Small tables with named rows and columns. After each table, cells are looked up by row and column.

nuf:
|  | rodos | bitutom | pur | pob | dogol | lal | fek | ruk | lizoda |
|---|---|---|---|---|---|---|---|---|---|
| sef | 4.8 | -1.7 | -0.7 | -1.5 | 1.4 | 0.0 | -0.3 | -1.2 | -0.1 |
| nam | 1.1 | -1.8 | -1.8 | 0.8 | 2.5 | -1.3 | -1.3 | 1.6 | 3.7 |
| kadi | 2.0 | 0.6 | -0.1 | 0.4 | -0.6 | -0.7 | 0.6 | 2.2 | 1.0 |
| nop | -2.1 | 0.3 | -0.2 | -2.9 | 1.1 | -1.1 | 2.6 | -2.5 | 2.2 |
| kopi | -0.6 | 1.3 | -0.5 | 0.5 | -2.1 | -4.7 | 3.3 | -6.9 | 2.5 |
| setileb | 5.2 | -2.0 | 1.4 | -0.1 | -1.7 | 0.4 | -0.4 | 3.5 | 0.5 |
| debu | -1.5 | 1.8 | -1.5 | 0.0 | 3.8 | -1.4 | 3.1 | -2.7 | 1.8 |
| fasik | -0.9 | 0.3 | 0.7 | 1.7 | -2.6 | -1.0 | 2.2 | -5.7 | 1.3 |
| devega | -1.8 | -1.5 | 0.3 | -0.1 | -1.5 | -2.6 | 3.7 | -3.9 | -0.7 |
| fud | -4.7 | -1.7 | 0.9 | -1.5 | -1.1 | -4.0 | -3.5 | -4.5 | 0.8 |
| nom | -0.1 | 1.5 | -2.7 | -4.1 | 0.9 | 0.8 | -2.8 | -0.6 | 3.6 |
| kal | 0.9 | 0.0 | -1.0 | -1.4 | -3.0 | 0.8 | 1.8 | 3.7 | 1.6 |
| tifila | 2.2 | 2.2 | -5.8 | -2.1 | -0.6 | -3.4 | 2.0 | 2.6 | 2.7 |
| vem | -1.0 | -1.4 | 2.1 | 5.5 | -3.7 | 2.6 | -5.6 | -0.2 | -2.3 |

What is the ruk of kopi in nuf?
-6.9
What is the ruk of sef in nuf?
-1.2
What is the fek of nom in nuf?
-2.8
What is the pur of debu in nuf?
-1.5
What is the pob of devega in nuf?
-0.1
What is the pur of nom in nuf?
-2.7
What is the ruk of setileb in nuf?
3.5
What is the pur of vem in nuf?
2.1
What is the bitutom of nop in nuf?
0.3
What is the bitutom of devega in nuf?
-1.5
What is the lal of devega in nuf?
-2.6

fop
fields: vul, sed, peke, nomibag, gisipe, nuve, bigen, vam, bube
rume: [411, 483, 384, 300, 404, 532, 281, 618, 21]
kudot: [514, 435, 542, 625, 519, 391, 644, 302, 900]
fug: [466, 455, 472, 469, 461, 458, 467, 461, 464]
lozumi: [617, 271, 890, 833, 470, 278, 692, 453, 752]

peke of lozumi = 890
bigen of kudot = 644
bube of lozumi = 752
nuve of rume = 532
nomibag of kudot = 625
nuve of kudot = 391
peke of kudot = 542
vul of lozumi = 617
nomibag of rume = 300
nomibag of fug = 469
vam of kudot = 302
Row with the largest bube: kudot

zagivak
columns: pelora, bizuke, rok, gudib, rit, lanapor, kotu
vutar: [-39, -31, 21, 3, -9, -49, 56]
nesuza: [3, -37, -49, 55, -45, 12, -42]
mapu: [60, -4, -14, -20, -34, 57, -38]
tef: [49, -18, -41, 2, -34, 54, -30]
tus: [24, -60, -83, 49, -69, -16, -17]
zaz: [-67, 29, 19, 6, 25, -52, -91]
pufa: [-29, 21, 47, -49, 3, -46, -44]
lilo: [4, -58, -93, 7, -41, 8, -9]

rok of zaz: 19
rit of nesuza: -45
rok of mapu: -14
rit of lilo: -41
lanapor of tef: 54
gudib of zaz: 6
bizuke of pufa: 21
bizuke of tus: -60
pelora of mapu: 60
rit of tus: -69
bizuke of lilo: -58
kotu of pufa: -44
gudib of nesuza: 55
lanapor of mapu: 57
bizuke of mapu: -4
bizuke of zaz: 29
lanapor of lilo: 8
bizuke of nesuza: -37
Row with the largest kotu: vutar

Table rakiz
         revun   dif  rususi  rubamug
vuduza    8.13  5.01    5.76     5.31
zod       1.54  7.53    9.64     5.76
memor     5.47  5.30    6.25     5.20
sus       5.66  5.90    5.67     5.94
godas     5.36  5.82    5.60     5.80
viluper   5.66  5.36    5.40     5.50
fol       5.99  5.85    5.23     5.87
seku      7.41  7.17    2.11     8.27
daz       6.80  4.55    6.64     4.51
farefo    5.84  0.81    8.46     0.70

daz, rususi -> 6.64
memor, rususi -> 6.25
viluper, rususi -> 5.40
viluper, revun -> 5.66
daz, rubamug -> 4.51
sus, rubamug -> 5.94
farefo, revun -> 5.84
memor, dif -> 5.30
farefo, rubamug -> 0.70
memor, rubamug -> 5.20
seku, revun -> 7.41
fol, rubamug -> 5.87
godas, dif -> 5.82
farefo, dif -> 0.81
farefo, rususi -> 8.46
godas, rususi -> 5.60
Row with the largest rususi: zod

tarit =
columns: zanuv, lavoma, sas, pipudug, katev, losakas
riz: [2448, 7753, 6953, 7477, 7486, 5520]
reg: [3914, 8235, 4203, 5277, 7211, 4881]
nufe: [5259, 7728, 3277, 6578, 6752, 5384]
vudofu: [6117, 5991, 6662, 5281, 5494, 6470]
godeval: [6864, 6088, 5221, 7509, 5859, 6771]

vudofu, katev -> 5494
nufe, katev -> 6752
reg, pipudug -> 5277
vudofu, pipudug -> 5281
nufe, lavoma -> 7728
reg, lavoma -> 8235
godeval, sas -> 5221
riz, katev -> 7486
godeval, zanuv -> 6864
godeval, katev -> 5859
riz, zanuv -> 2448
reg, zanuv -> 3914
vudofu, sas -> 6662
vudofu, losakas -> 6470
godeval, pipudug -> 7509
riz, lavoma -> 7753
reg, katev -> 7211
riz, pipudug -> 7477
reg, losakas -> 4881
nufe, sas -> 3277

fele.csv
,pipen,ges,buv,goni,ret,saf
lep,1.62,-32.75,3.41,0.52,-3.96,4.54
zugiv,1.75,75.73,3.08,7.55,8.60,11.17
mebomap,10.62,-22.78,78.71,-8.46,8.46,-32.44
lize,0.29,-25.99,1.06,1.25,-4.71,5.75
gevil,2.15,-41.33,11.63,-1.09,-4.21,-0.22
vakupu,2.86,-37.94,5.18,-0.03,-3.15,3.71
pog,-1.09,65.81,-18.21,9.63,3.95,21.10
rinap,6.02,50.15,47.04,0.28,11.16,-12.62
nemimep,8.09,-64.40,62.89,-9.12,0.62,-27.22
pak,5.42,-62.44,39.34,-5.99,-2.53,-15.31
godopo,3.79,-53.45,24.07,-3.46,-3.57,-7.09
vukez,2.19,74.87,13.84,6.11,9.17,5.45

pog, pipen: -1.09
lep, ret: -3.96
mebomap, ges: -22.78
pak, pipen: 5.42
pak, goni: -5.99
rinap, goni: 0.28
gevil, buv: 11.63
vukez, buv: 13.84
gevil, pipen: 2.15
rinap, ret: 11.16
vakupu, saf: 3.71
lize, saf: 5.75
lep, pipen: 1.62
vukez, pipen: 2.19
pak, saf: -15.31
zugiv, goni: 7.55
lize, ret: -4.71
rinap, buv: 47.04
vakupu, goni: -0.03
godopo, ges: -53.45
Row with the largest goni: pog

